A small network was shown many inputs. Here are its activations along a few directions, one row for each input.
Each table varies a few parts of the input and shows all the possible inputs, shuffled.
A made-up example of a description, with smaller parts first: one of 4 places along a line, together with either a single point or one of 9 places along a line or (one of 3 separate values, together with one of 5 places around a ring).
Shared parts are said once, and a part with two or three values counts as separate values.
In the rows, 128 means zero.

Other details of the inputs shift rows strongly along two fixed directions, in all tables alike. That doesn't count.
These rows show it; all are for the same input, with only those details redrawn:
[156 135 148 139 134 146 153 156 132 141 158 111 126 142]
[118 101  92 118  61 146 165 122 122 166 105 161 137  88]
[143 129 129 134  93 144 176 172 128 171 134 142 126 131]
[161 143 159 148 125 141 172 201 140 152 168 105 124 161]
[126 108 128  96 152 163  83  27 108  83 143 113 142  96]
[151 135 147 138 116 145 168 180 128 153 153 116 125 146]
[139 111 136 102 179 163  70  16 109  66 157  91 137 105]
[115 103  96 114  59 146 160 104 127 160 103 173 136  82]

A family of inputs:
R1: [165 143 110  81 122  83 130 184 136 146 156 142 118  96]
R2: [140 133 189 155 183  96 101 162 118  95 148  83 123 185]
R3: [111 100 101 118 122 163 100  89 137 127 114 158 125  92]
R4: [131 124 154 154 149 101 134 171 132 121 104 128 121 165]
R5: [124 146 142 155 144 114 136 187 148 132 124 132 134 182]
R6: [148 162 136 130  98 123 162 169 136 163 130 116 122 154]
R7: [ 86 120  83  85 102  99 151 149 128 173 105 155 132  30]
R8: [146 120 150 112 183 158  80  42 122  75 165  92 136 120]
R9: [113 138 124  97 165  80 160 192 145 144 182 114  93 140]
R10: [128 131 116 149 116 159 157 191 138 162 117 158 106 127]
R11: [145 131 146 137 124 144 143 164 128 153 158 124 125 143]
R12: [129 132 127 104 146 137  59  10 132  78 131 101 134 107]
R13: [ 82 114  74 149  49 101 155 146 121 172  74 183 144 109]
R14: [ 92 101  86 134  97 113 139 118 119 122  48 171 130 104]
R15: [110 129 111 113 147 146  45  28 115  84 127  99 127  98]
R16: [139 163 153 132 165 144  99 153 145 119 145  98 112 167]
R17: [138 126 146 167  96  77 186 203 127 176 100 147 132 166]
R18: [102  93  91 126  89 151 102  77 125 133 116 157 127  67]
R19: [ 92 112  89 122  92 110 117  52 106 127  82 167 156 106]
R20: [123 104 145 113 160 106 100  55 104  70 103 100 154 135]
R21: [167 175 205 158 209 104 126 161 130  84 187  63 136 225]
R22: [142 169 172 159 218 125 100 154 136  76 154  96 119 201]
R23: [106 138  84 127  74 140 141 133 146 145  78 170 111  98]
What is each input in this table made of?
> either one of 3 separate values or (one of 4 places along a line, together with one of 5 places along a line)
Which other rows does R14 become when the place on the line of 4 takes its other values? List them by row number.
> R10, R22, R23

A family of inputs:
R24: [110 102 130  95 182 121  62  25 114  60 135 110 133  95]
R25: [147 143 178 149 187 132 106 152 130  93 154  98 122 178]
R26: [135 125 140 134 130 141 143 168 135 146 150 130 120 130]
R27: [125 120 151 145 153 129 117 135 124 111 122 119 129 149]
R28: [133 121 118 128  86 104 175 150 121 160 119 138 144 119]
R29: [139 150 148 148 128 123 126 163 138 130 124 110 126 165]
R30: [133 132 123 138 116 141 157 183 133 159 137 133 122 124]
R31: [103 113  92  98 116 116 101  63 121 115 105 143 134  92]
R32: [109 113  89 100 113 150  93  45 128 110 119 140 128  75]
R33: [125 112 112 152  64 125 188 162 118 179  95 160 142 134]
R34: [129 135 141 125 161 113 127 140 124 115 145 116 121 133]
R35: [148 148 158 122 175 111 116 148 137 101 159 105 113 160]
R36: [162 134 161 128 146 143 142 140 126 132 170 102 127 151]
R37: [143 165 162 134 154 107 125 170 131 129 159  95 126 163]
R38: [125 133 112 127 110 144 148 150 139 148 130 143 123 116]
R39: [125 131  97 122  74 133 154 149 139 180 105 153 121 101]
R40: [111 117 122 123 152 139  87  56 125  81 106 130 132 121]
R41: [103 112  72 133  55 129 137 108 123 154  70 177 139  98]
The inputs of R30 and R34 match in every part but one. If R39 is changed in the same way as R30 into R34, which row does it become?
> R37
What is each input in this table made of?
> one of 3 separate values, together with either a single point or one of 5 places along a line
Which other rows does R25 become when the place on the line of 5 takes its other values? List them by row number.
> R27, R29, R40, R41

A family of inputs:
R42: [ 98 105  97 102 169 154  95  38 117  74 119 149 124  81]
R43: [111  81  72 103  48 116 160 132 115 177  92 173 130  51]
R44: [138 157 151  96 223 128  66  56 141  47 173  86 119 154]
R45: [163 157 193 164 196 124  99 209 139 108 163  88 113 198]
R46: [150 150 169 153 132 103 174 190 124 144 128 106 135 187]
R47: [149 163 119 150  73 136 176 186 148 195 135 141 124 149]
R48: [124 111 127 135 105 118 172 191 125 179 147 144 126 103]
R49: [112 141 130 126 162 115  54  75 132  86 128 106 130 142]
R50: [ 90  84  44  92  64 138 149  94 126 133  63 196 130  58]
R51: [127  99  99 106  98 175  99  48 121 116 108 143 136  84]
R52: [127 115 129 133 122 176 121  96 128 131 141 128 124 119]
R53: [136 140 115 132  66  98 201 232 129 213 123 142 120 108]
R54: [117 139 148 125 179 128  46  67 128  68 124  94 127 130]
R55: [149 170 152 134 146 118 178 232 155 148 147 119 106 175]
R56: [137 136 138  95 177 108  71  55 117  87 175  86 131 107]
R57: [152 122 155 153 128 112 164 174 118 128 125 124 142 169]
R58: [181 180 193 147 172 154 126 183 148 122 192  68 122 194]
R59: [103 120 127 167 102 126 146 194 137 167 104 155 113 137]
R60: [110  91 140 130 155 132 111  51 105  87 118 127 148 127]
R61: [ 87  98  61 117  43  99 154  60 107 151  55 183 162  87]
The inputs of R57 and R43 match in every part but one. If R61 is changed in the same way as R57 into R43, which row does it become?
> R56
What is each input in this table made of?
> one of 4 places along a line, together with one of 5 separate values
Which other rows does R42 become when the place on the line of 4 takes its other values? List them by row number.
> R44, R50, R55
Which other rows does R53 become when the choice among 5 separate values takes its other values? List them by row number.
> R46, R54, R55, R58
Which other rows does R59 become when the choice among 5 separate values takes its other values? List them by row number.
> R42, R48, R52, R60
